A small network was shown many inputs. Here are its activations along a few directions, one row for each input.
In each table, some parts of the input vary, and every possible input appears once, in random order.
A made-up example of a description, with smaller parts first: one of 8 places around a ring, together with either a single point or one of 11 places around a ring or (one of 3 separate values, together with one of 6 places along a line).
Shared parts are said once, and a part with two or three values counts as separate values.
In the rows, zero is written as 128.

Other details of the inputs vary at random and push rows far along two fixed directions, the same in every table; ignore that.

Rows:
x1: [204  99 109  80 125  97 114 179 144 100 148]
x2: [172 162 116 139 160 148 102 189 142 135  92]
x3: [165 152 128 127 166 146 117 188 148 144  89]
x4: [ 81 152 140 148 167 165 122 140 113 150 119]
x5: [178 151 123 127 127 111 145 160 149 137  80]
x6: [174 130  84 137 138 125 128 155 153 118  80]
x7: [186 134 148  99 118 102  88 216 133 102 166]
x8: [185 143  97 113 136 128 135 157 155 140  75]
x9: [214 122 135  86 100  92 111 170 143 110 155]
x10: [191 145 123 140 135 115 142 157 164 134  85]
x11: [117  90 150 102 102  99 127 126 120 103 179]
x12: [177 159 149 139 148 128 113 187 159 141  94]
x13: [ 82 131 128 162 136 121 152 114 120 135 111]
x14: [123  94 125  92 104 129 104 106 113 106 181]
x15: [126  98 154 106 112  99 122 118 122 110 181]
x16: [ 96 143 141 137 122 129 150 103 126 148 108]
x17: [ 98 129 127 133 135 154 137  91 125 160 113]
x18: [193 136 104 130 147 135 138 156 158 136  82]
x19: [189 147  88 140 144 134 132 163 149 124  83]
x20: [ 87 133 138 144 121 133 146  86 138 145 110]
x21: [ 94 118 118 157 153 151 137  90 120 142 109]
x22: [120 105 143 104  87 111 108 106 119 102 180]
x23: [219 105 111  89 116 114 100 173 139  96 161]
x24: [124 100 158 104 108 106 128 131 110 109 188]
x25: [121  87 132  86 109 125 108 108 117 114 179]
x26: [ 98 148 146 154 124 139 140  90 117 144 114]
x27: [ 84 122 118 131 138 149 149  94 127 145 105]
x28: [118  79 133  90 116 117 119 125 111 107 179]
x29: [ 90 130 137 162 126 132 141  88 131 130 114]
x30: [181 144 105 119 143 129 141 157 145 143  83]
x31: [112  97 140 108  97 100 123 131 111  93 183]
x32: [ 97 143 144 166 135 140 144  92 126 139 120]
x33: [193 117 109  88  90  86 112 176 148  91 147]
x34: [ 80 140 125 154 117 129 135  91 126 130 112]
x35: [179 126  93 136 139 131 126 146 158 124  79]
x36: [ 88 154 136 151 128 129 152 108 112 144 116]
x37: [ 79 122 110 148 147 145 151 103 122 135 107]
x38: [121 125 177 114 118 129  83 149 110 113 196]
x39: [ 90 143 119 140 144 149 147 104 105 149 114]
x40: [ 83 148 130 148 117 131 146 106 122 147 117]
x41: [119 103 125  88 104 124 110 124 100 115 184]
x42: [123 111 147 117 102 110 114 126 105  97 193]
x43: [ 93 148 148 152 165 173 111 124 118 150 125]
x44: [113  95 120  89 104 122 114 121 107 104 182]
x45: [117 101 138 114  96 101 111 121 112  92 184]
x46: [121  97 152 103 112  94 128 130 115 106 179]
x47: [ 88 144 128 165 138 121 145 102 124 128 112]
x48: [171 172 133 151 145 129 105 195 149 129  92]
x49: [ 96 120 127 144 158 144 147  93 127 147 109]
x50: [186 156 111 138 114 118 126 145 162 135  82]
x51: [181 137 102 130 149 131 145 163 152 137  80]
x52: [ 96 137 133 134 147 156 146  88 121 158 111]
x53: [ 88 151 129 155 116 135 135  97 123 144 116]
x54: [ 89 126 142 155 132 129 151  91 139 142 110]
x55: [191 149 101 130 139 138 128 146 148 137  84]
x56: [ 84 152 169 151 152 143 129 142 122 151 123]
x57: [183 151  85 131 130 133 121 154 150 135  74]
x58: [114  99 146  94  91 103 123 120 119 107 177]
x59: [ 92 111 126 142 146 149 144  91 128 143 110]
x60: [ 84 133 104 144 134 151 136  90 122 134 107]
x61: [ 94 143 119 147 142 156 137  97 105 144 106]
x62: [173 140  85 135 153 120 142 163 153 126  76]
x63: [ 86 144 135 163 132 130 155 114 115 137 119]
x64: [121 110 163  97 138 145  91 147 110 125 193]
x65: [119  98 130  99 121 127 119 130  99 107 192]
x66: [ 94 138 139 164 137 127 143  91 130 135 114]
x67: [129 102 131  92 103 131 100 110 108 119 187]
x68: [129 106 156  94  89 108 112 115 115 121 183]
x69: [ 89 124 108 160 153 147 138 101 115 138 104]
x70: [ 91 159 136 153 125 131 142  98 116 139 117]
Description of these inputs: one of 2 separate values, together with one of 5 places around a ring, together with either a single point or one of 6 places around a ring.
Question: Changing only the choice among 2 separate values turns x52 into x9. The same change can be made to x37. Which row results?
Answer: x31
Question: Changing only the choice among 2 separate values turns x34 into x60. The same change can be made to x32. Which row results?
Answer: x23
Question: Change only the choice among 2 separate values in x28. List by row number the other rows that result.
Answer: x11
Question: Change only the choice among 2 separate values in x66. List by row number the other rows that result.
Answer: x21
Question: Which other rows agree with x37 in the choice among 2 separate values and the place on the ring of 5? List them by row number.
Answer: x4, x39, x41, x44, x62, x65
Question: Change only the place on the ring of 5 in x33. List by row number the other rows that result.
Answer: x20, x22, x34, x58
Question: Which other rows agree with x53 in the choice among 2 separate values and the place on the ring of 5? List them by row number.
Answer: x34, x42, x45, x47, x48, x70

Rows:
x71: [102 144  90 193 146 125 191  85 160 145  24]
x72: [201 164 123 127 125  99 115 212 152 112  98]
x73: [116 157 111 164 158 159 176  98 160 179  29]
x74: [220 135  96 100 119 119 120 161 155 129  97]
x75: [209 113 102 100 144 117 128 183 161 123  96]
x76: [212 160 121 121 113 111 107 183 157 125 103]
x77: [206 161 111 123 128 123 102 200 151 115 107]
x78: [140 112 175  85  77  83  95 153 104  98 222]
x79: [218 147 103 109 116 121 101 169 157 127 100]
x80: [ 52 111 139 120 123 152 145  57 101 155 152]
x81: [116 166 118 185 180 166 146 123 155 167  43]
x82: [205 110  64 123 111  84 142 166 159  86  85]
x83: [141 107 191  85  81  80 100 154 113  97 223]
x84: [ 45  99 131 129 158 162 139  90  91 141 157]
x85: [ 45 117 144 143 158 168 112  94  88 136 164]
x86: [ 51 117 133 128 142 166 131  72  88 142 157]
x87: [ 52 105 135 137 160 165 131  91  87 138 163]
x88: [136  98 184  91 102  85  95 171 107  90 228]
x89: [ 58 126 164 137 127 156 124  66 107 149 158]
x90: [119 165 116 169 162 161 167  95 156 177  35]
x91: [107 161  86 163 171 171 165 111 144 168  32]
x92: [ 47 128 141 136 139 170 113  79  89 140 161]
x93: [114 189 140 191 152 154 156 116 159 173  43]
x94: [137  96 157  89 114 116  76 173  95  87 230]
x95: [ 48 104 135 144  88 110 169  27 114 124 143]
x96: [199 152 126 137 142 101 115 228 152 111 104]
x97: [148  72 116  73  48  66 121  97 112  74 205]
x98: [151  72 148  66 117 113  95 141 106  99 222]
x99: [ 38 105 110 144  99 123 159  40  98 113 149]
x100: [209 146 130 129 137 114 107 203 161 117 108]
Question: What is each input in this table made of?
Answer: one of 5 places around a ring, together with either a single point or one of 5 places along a line
Question: Changing only the place on the ring of 5 turns x77 into x93. The same change can be made to x99. Which row results?
Answer: x95
Question: Change only the place on the line of 5 in x80. List by row number the other rows that result.
Answer: x74, x76, x78, x79
Question: Which other rows agree with x96 in the place on the ring of 5? List them by row number.
Answer: x82, x84, x85, x87, x94
